Here are a small network's activations along a few directions, averaged over the inputs that share one value of a field.
Values that are neighbours, or in one group, have similar rows; names and order tell nothing.
In the rows, zero is written as 500.
Strong random noise was added to every row along 18 fixed directions; ignore it. To show where, here is one row again and again, with new noise each time:
[255 481 542 443 407 474 439 501 479 563 613 411 344 478 421 587 510 379
 594 622 606 457 519 539 391 591 590 383]
[455 787 508 594 446 632 474 384 448 402 489 297 383 336 419 554 344 472
 710 431 598 368 633 600 641 431 366 534]
[675 436 676 463 568 449 577 523 808 505 437 614 332 740 514 496 481 525
 333 452 437 629 500 382 251 514 508 530]
[459 452 380 395 681 508 315 724 433 400 515 653 569 628 572 617 522 452
 640 632 330 312 599 375 679 468 402 333]
[478 552 499 396 648 471 505 634 521 671 577 628 329 594 408 433 400 445
 577 594 612 521 599 445 647 584 416 308]
[412 346 507 521 586 439 601 559 400 332 633 227 292 419 329 528 353 266
 612 594 545 526 619 742 544 556 513 412]
[286 709 487 344 412 560 255 467 444 585 100 618 267 371 702 597 541 507
 443 402 500 524 592 585 315 316 542 741]
[421 388 651 639 519 325 496 463 500 407 557 418 480 696 794 613 536 593
 434 555 362 600 338 621 439 448 614 576]
[268 686 292 341 539 380 280 461 336 772 598 734 500 410 616 398 566 664
 511 506 679 453 291 317 607 519 583 512]
[444 668 552 659 397 475 533 391 423 614 411 367 577 596 651 577 362 572
 557 358 382 617 347 430 599 389 541 445]
[532 468 552 548 317 567 510 671 477 566 474 426 677 367 418 551 617 628
 576 591 479 524 622 647 563 506 430 651]
[455 649 445 589 398 447 520 579 664 538 427 363 415 486 516 502 560 429
 707 414 372 484 446 581 466 471 465 547]
[631 502 448 468 601 467 508 624 541 651 453 465 401 470 661 438 461 455
 554 644 529 417 631 701 491 383 343 602]
[307 571 629 531 391 577 464 426 553 442 378 592 626 582 565 568 660 461
 590 570 432 400 495 591 664 598 526 423]
[585 665 440 362 443 442 576 687 480 696 559 364 448 547 250 441 473 364
 680 506 508 782 700 429 485 477 350 408]
[747 438 435 653 584 479 604 431 382 584 447 540 511 528 490 503 666 323
 613 325 477 497 328 404 415 369 484 504]
[326 658 575 276 396 343 351 435 321 540 526 586 370 732 300 574 697 369
 530 511 560 748 398 241 343 464 641 444]
[392 473 664 496 339 624 463 654 474 308 508 710 571 656 394 589 632 435
 378 739 454 524 509 647 571 672 495 539]
[594 670 230 534 459 507 462 581 449 334 451 409 673 354 660 467 611 413
 575 403 343 581 565 532 474 368 354 657]
[287 571 506 279 765 428 373  71 381 575 582 705 507 548 677 453 612 567
 580 455 632 355 414 495 594 554 553 478]


E, 10 values:
e6: [447 585 678 612 376 441 554 378 579 480 594 418 502 618 462 510 627 500
 583 611 629 480 450 409 529 577 576 308]
e7: [623 570 588 335 543 400 558 281 611 526 634 310 630 718 500 480 410 452
 535 568 515 505 661 304 440 449 420 280]
e4: [619 443 568 598 481 355 603 508 741 241 471 212 550 608 527 439 425 524
 458 477 262 500 497 606 487 426 511 599]
e2: [605 468 584 581 538 484 462 241 466 469 554 250 589 379 726 638 558 599
 583 437 672 440 779 346 412 290 480 334]
e3: [704 302 669 529 752 285 562 327 409 833 570 364 400 492 657 502 525 742
 615 480 669 510 528 577 450 292 511 625]
e8: [595 325 401 639 582 351 630 454 381 549 653 363 616 488 548 415 549 438
 502 426 501 662 384 405 473 466 590 416]
e10: [519 510 684 271 558 529 519 468 592 739 447 753 370 654 581 371 568 618
 279 606 581 712 646 661 274 580 444 661]
e1: [638 551 582 607 497 550 576 556 423 639 478 459 343 566 669 546 444 516
 465 476 539 721 606 616 399 378 385 515]
e9: [721 440 518 642 289 527 545 572 601 687 302 527 712 407 584 380 685 711
 337 502 538 509 398 439 451 376 566 655]
e5: [475 562 630 504 373 587 472 515 665 641 415 590 279 630 369 543 740 299
 641 517 558 368 551 566 289 514 463 431]
A value of E combines one of 5 hidden first parts with one of 2 second parts; all combinations occur once.
Q: Changing only the second part turns e9 into e1. e4 has the same second part as e9; what does that change turn e4 into?
A: e7
Q: Changing only the second part turns e8 into e3. e10 has the same second part as e8; what does that change turn e10 into?
A: e6

N, 19 values:
n3: [419 566 600 458 420 522 471 459 464 523 502 485 566 618 467 516 456 539
 456 562 451 586 537 572 546 510 515 539]
n11: [393 554 395 575 465 489 375 723 536 439 582 570 376 395 468 515 590 657
 612 448 446 386 411 571 522 564 480 598]
n16: [339 371 520 410 450 405 475 651 616 545 351 555 491 551 482 464 496 494
 437 635 324 423 437 732 526 563 556 607]
n17: [425 638 587 603 507 595 347 526 417 402 310 684 195 512 588 617 704 394
 543 380 619 520 597 405 396 400 492 439]
n19: [369 541 733 531 375 531 554 461 558 396 659 563 453 587 425 492 617 515
 433 762 688 608 566 670 552 727 519 480]
n7: [421 592 657 564 263 704 351 463 488 710 338 560 475 541 462 787 575 470
 601 465 583 392 505 124 293 406 605 274]
n5: [398 540 528 363 516 323 463 522 377 606 354 476 476 544 656 437 538 497
 445 633 511 658 535 575 546 408 564 567]
n15: [531 314 490 456 690 548 598 366 690 320 598 324 541 313 481 405 518 610
 612 418 453 392 714 766 499 605 401 627]
n10: [450 530 426 496 493 535 516 460 606 385 483 542 383 476 514 494 585 253
 469 412 520 613 456 447 260 568 567 417]
n13: [327 755 407 395 329 615 448 472 551 482 564 530 475 353 296 427 471 462
 559 608 650 355 521 512 538 654 467 514]
n9: [515 388 412 573 713 229 442 572 392 331 565 476 205 422 658 476 496 458
 377 407 683 713 461 319 453 375 628 470]
n18: [494 562 331 402 490 605 374 559 539 459 612 676 713 438 587 482 522 517
 410 688 619 269 565 354 628 567 416 384]
n4: [340 455 578 341 475 425 371 368 404 389  98 376 437 470 561 588 421 419
 438 500 382 425 504 536 476 317 675 603]
n2: [442 376 339 425 666 357 499 329 690 538 376 491 532 612 720 421 417 314
 459 403 305 272 285 385 376 453 669 365]
n12: [705 513 638 699 529 681 623 526 618 175 297 547 417 616 564 605 333 360
 374 319 273 577 556 541 438 455 382 557]
n6: [670 367 320 595 379 676 529 722 146 396 670 428 750 297 429 591 467 423
 426 602 486 564 645 590 485 476 374 509]
n14: [421 543 225 234 597 544 380 537 495 353 563 408 668 413 564 445 135 626
 309 452 334 594 681 276 519 465 466 446]
n8: [423 396 401 536 453 592 485 605 543 416 352 450 576 378 611 599 439 444
 468 473 357 428 626 569 535 511 528 382]
n1: [578 332 646 446 602 585 547 451 464 433 434 660 639 588 412 573 654 527
 540 456 452 492 603 538 653 562 449 492]
N is arranged as a line.
Q: Going along N from n10 by way of its neighbour n7, in what order are n16, n17, n19, n18, n4, n12 met?
A: n19, n4, n12, n18, n17, n16
Q: Name the neighbours of n14, in listed order.
A: n3, n15
Q: Name the neighbours of n6, in listed order.
A: n11, n8
